Each row below holds a small network's activations on one input, seen along a few directions.
Each table varies a few parts of the input and shows all the possible inputs, shuffled.
Descriptions start from the smaller parts, as in this example, which fits no table here: one of 6 places along a line, together with either a single point or one of 9 places around a ring or (one of 3 separate values, together with one of 8 places around a ring).
Shared parts are said once, and a part with two or three values counts as separate values.

Other details of the inputs vary at random and push rows far along two fixed directions, the same in every table; ignore that.
These rows show it; all are for the same input, with only those details redrawn:
[-49 -16 16 8 78 -9 61 8 -47 46 66 14 -12]
[-9 13 0 -10 -8 3 -24 -39 -5 3 -31 10 -3]
[11 -15 -1 9 -74 -21 -8 72 -3 -36 48 38 15]

A family of inputs:
r1: [20 24 -8 7 7 14 -14 -23 -16 -3 -48 0 3]
r2: [20 -14 -8 14 -69 -14 -1 93 37 -20 46 -16 21]
r3: [52 -5 -14 32 -43 -12 -4 75 0 -62 49 26 20]
r4: [16 -1 -34 12 -73 -1 1 81 11 -23 51 19 27]
r5: [9 -7 15 -28 -8 -5 -7 -33 19 -1 -36 -27 -27]
r6: [-6 4 -21 -10 2 26 -12 -25 31 8 -36 -17 15]
r7: [-51 -38 28 6 88 -6 66 12 -25 39 58 6 -6]
r8: [25 10 18 9 12 2 -16 -12 10 2 -53 -35 -3]
r9: [3 13 -6 -4 7 1 -30 -52 9 -17 -14 8 -4]
r10: [15 7 -16 -26 -6 16 1 -24 33 12 -32 -44 -15]
r11: [-9 13 0 -10 -8 3 -24 -39 -5 3 -31 10 -3]
r12: [-6 1 25 -7 -4 -10 -25 -28 21 7 -37 -25 -10]
r13: [18 1 5 4 17 17 -11 -18 6 -10 -56 -8 9]
r14: [61 -25 8 7 -58 -17 18 94 10 -46 28 -8 -1]
r15: [8 25 -39 0 8 21 -22 -42 23 -4 -11 -10 7]
Changing only one part turns r8 into r2. The same change can be made to r1. Which row results?
> r4
Describe the family of inputs behind these rows.
> one of 3 separate values, together with one of 5 places along a line
Change only the place on the line of 5 in r11. List by row number the other rows that result.
> r5, r7, r9, r12
Change only the choice among 3 separate values in r3. List by row number the other rows that result.
> r9, r15

A family of inputs:
r16: [-4 -1 -15 -5 12 14 13 -5 -6 9 17 10 1]
r17: [-11 3 -13 14 13 -4 5 -6 -10 1 15 5 -4]
r18: [-6 -16 -4 -8 16 1 15 -1 6 14 8 -12 -2]
r19: [24 24 2 -19 -17 3 -44 -62 8 -13 -73 -13 -3]
r20: [-15 -12 21 2 9 -3 13 2 -6 11 -3 1 -7]
r21: [-9 7 -3 7 20 7 3 4 4 11 12 -4 14]
r22: [-18 -4 2 12 12 -4 5 -2 -21 4 0 18 2]
r23: [15 19 -13 -13 -13 21 -54 -63 29 -13 -63 -4 10]
r24: [-7 -5 7 4 11 -3 13 -2 5 9 11 -12 -14]
r25: [14 -18 9 15 -72 -18 -21 73 7 -38 39 38 24]
r26: [-12 -5 16 -7 11 -7 17 -4 -1 3 6 -6 -9]
r27: [7 16 -9 -19 -25 5 -48 -62 27 4 -67 -25 -11]
r28: [-10 -4 -3 -4 14 1 15 8 6 22 3 -22 3]
r29: [11 -1 4 8 17 -6 8 -3 -11 9 10 -8 -9]
r30: [-5 -4 -17 9 20 6 12 -4 -7 -4 10 7 5]
r31: [-10 9 -17 14 18 5 12 5 -8 4 5 -2 10]
r32: [15 25 4 -23 -16 7 -43 -57 17 -19 -75 -13 -12]
r33: [-10 7 -10 -1 5 4 6 -7 -10 14 22 8 -9]
r34: [-14 7 -2 -12 6 0 11 -8 -15 8 17 14 -4]
r35: [-6 1 3 4 16 6 20 9 8 13 0 -19 1]
r36: [3 -7 18 6 16 -6 8 2 -22 11 -3 4 -2]
r37: [-6 -7 20 2 17 -2 8 7 -13 5 -5 4 -10]
r38: [-9 12 -14 -1 10 13 13 4 -7 18 12 0 5]
r39: [-14 2 10 -4 16 -7 0 -9 -5 1 18 10 4]
r40: [17 -8 -1 4 24 3 15 -1 -8 4 6 -6 1]
r41: [12 5 0 8 23 3 15 8 -8 12 0 -16 6]
r42: [53 18 -15 -3 -99 5 -58 33 43 -58 -50 -4 16]
r43: [22 -11 -5 17 -70 -18 -21 68 18 -41 53 25 18]
r44: [-16 -9 9 -14 9 -13 12 -5 -3 12 8 -8 -6]
r45: [1 0 6 4 19 -2 9 2 -2 3 9 -8 -17]
r46: [-17 0 4 -3 4 4 6 -2 -20 17 7 20 -3]
r47: [7 -7 1 -1 26 8 16 5 1 -2 4 -6 -8]
r48: [14 -29 8 4 -82 -24 -10 79 9 -29 31 21 14]
r49: [-1 -12 3 0 18 7 20 0 8 4 6 -9 -4]
r50: [-15 3 -4 3 13 -9 10 -8 -15 -5 10 11 1]
Changing only one part turns r47 into r37. The same change can be made to r18. Which row results?
> r48
Describe the family of inputs behind these rows.
> one of 5 places along a line, together with either one of 3 separate values or one of 4 places along a line
Change only the choice among 3 separate values in r46. List by row number the other rows that result.
> r22, r25

A family of inputs:
r51: [-12 -2 9 4 -2 -15 16 25 -40 16 20 19 -2]
r52: [10 7 -12 -21 -21 23 -31 -28 34 5 -70 -30 5]
r53: [-43 3 17 0 74 7 45 -25 -50 52 20 10 -25]
r54: [1 -14 -3 11 28 -9 45 37 -24 19 77 3 -9]
r55: [-2 9 -6 -20 -39 4 -34 -19 20 -13 -17 13 14]
r56: [23 6 -12 -6 -87 -12 -38 13 3 -47 -16 27 5]
r57: [-4 -17 -14 1 -44 -13 -4 37 20 -20 41 25 8]
r58: [-23 7 14 11 46 1 1 -26 -33 27 -22 9 5]
r59: [44 15 -23 -6 -75 -4 -36 27 24 -44 -14 -2 3]
r60: [3 -3 -11 -5 -9 -8 5 -3 -6 -8 18 19 -13]
r61: [-23 -27 55 4 95 -16 43 -20 -19 33 8 -24 -27]
r62: [19 11 -7 -6 -1 12 8 -17 1 6 -33 -21 -6]
r63: [-12 11 -4 5 61 15 -2 -58 -6 6 -13 -11 -6]
r64: [2 -29 7 19 44 3 53 65 -16 11 46 -6 8]
r65: [-26 -6 -3 -1 -15 -8 -2 0 -2 -1 13 16 7]
r66: [8 14 -19 -9 -32 6 -32 -5 34 -11 -23 -17 8]
r67: [28 4 -9 7 -42 -10 13 57 4 -20 26 -2 -1]
r68: [24 1 -11 16 -16 -4 -8 43 13 -30 18 1 15]
r69: [-1 27 1 -15 29 19 -38 -88 2 2 -68 3 3]
r70: [-44 -1 22 15 89 10 37 -23 -42 43 17 14 -9]
r71: [-18 4 -8 -3 38 11 4 -38 7 37 6 -18 -3]
r72: [-4 22 -10 -16 15 28 -19 -72 27 26 -81 -39 1]
r73: [29 19 -9 10 -21 7 -24 0 22 -23 -38 -12 10]
r74: [3 5 -4 -3 -91 1 -49 24 22 -28 -18 26 16]
r75: [-21 13 -4 -3 39 10 18 -22 9 34 -11 -29 -5]
r76: [-11 -1 36 -30 13 -3 -32 -78 30 18 -82 -41 -26]
r77: [31 -16 -7 -3 -40 -1 15 65 1 -17 15 -4 1]
r78: [12 -7 -4 21 21 1 10 17 -4 1 37 3 9]
r79: [11 -44 44 2 -17 -41 44 82 -12 -14 69 0 -22]
r80: [18 15 -5 -20 -38 0 -27 -20 0 -21 -20 17 0]
r81: [-20 -10 -9 2 7 -1 13 11 6 -1 47 -1 2]
r82: [2 4 2 11 53 17 23 -20 -4 19 -23 -22 5]
r83: [14 -11 -9 14 -24 -9 -10 26 8 -33 23 30 9]
r84: [-42 -20 13 12 18 -17 37 50 -32 33 60 19 10]
r85: [17 23 -18 -17 -21 11 -37 -57 11 -21 -41 -9 -13]
r86: [5 -12 0 19 -34 -15 -6 40 -9 -37 27 34 18]
Changing only one part turns r72 into r62. The same change can be made to r52. Which row results?
> r77
Describe the family of inputs behind these rows.
> one of 3 separate values, together with either a single point or one of 11 places along a line
Change only the place on the line of 11 in r63. List by row number the other rows that result.
> r58, r64, r68, r69, r70, r73, r78, r82, r83, r86
